[ 0.48  5.90  0.21 -1.14  2.04 -1.99  3.15 -2.61  0.49]  zev
[ 2.43 -3.32 -0.68  8.62 -1.76  2.06 -7.01 -5.10  1.62]  rut
[ 0.40  1.45  0.55  0.15  3.23 -5.39  6.49  7.03 -1.35]  Nagu
[ 3.27  5.94  1.13 -1.66  3.72 -2.86  1.38 -1.28  3.26]  poku
[ 0.72  0.97  3.30 -2.78  2.48 -5.49  1.35 -0.77  1.87]  litu
[ 3.60  6.68  4.12  1.99  1.17 -2.69  3.77 -0.13  3.98]  feze
[-2.03  5.91 -4.72 -1.63  2.57 -1.80  1.68  1.92 -5.70]  budu
[ 0.72  0.97  3.30 -2.78  2.48 -5.49  1.35  2.05  3.13]  kobab
[ 4.60  2.14  5.46 -1.03  1.20 -2.94  0.38  1.19  3.74]  Kelom
diff litu: [ 0.72  0.97  3.30 -2.78  2.48 -5.49  1.34 -0.77  1.87]	7, [1.35]
diff zev: [ 0.48  5.90  0.21 -1.14  2.04 -2.00  3.15 -2.61  0.49]	6, [-1.99]
diff feze: [ 3.60  6.68  4.11  1.99  1.17 -2.69  3.77 -0.13  3.98]	3, [4.12]
diff feze: [ 3.60  6.68  4.12  1.99  1.17 -2.69  3.77 -0.12  3.98]	8, [-0.13]
diff zev: [ 0.48  5.90  0.21 -1.14  2.04 -1.99  3.16 -2.61  0.49]	7, [3.15]
diff Kelom: [ 4.60  2.14  5.46 -1.03  1.19 -2.94  0.38  1.19  3.74]	5, [1.20]
diff rut: [ 2.43 -3.32 -0.68  8.62 -1.77  2.06 -7.01 -5.10  1.62]	5, [-1.76]

[ 3.32  0.72  3.48  6.20 -6.36] = poku
[ 2.86 -7.01 -6.06  2.52 -2.88] = litu
[ 0.91  0.85 -1.39  7.91  4.47] = likuf
[-2.74  2.55 -0.78 -9.45  4.55] = feze
diff likuf: [ 0.91  0.85 -1.39  7.92  4.47]	4, [7.91]
diff likuf: [ 0.91  0.85 -1.39  7.90  4.47]	4, [7.91]
diff litu: [ 2.86 -7.01 -6.05  2.52 -2.88]	3, [-6.06]
diff likuf: [ 0.91  0.85 -1.40  7.91  4.47]	3, [-1.39]

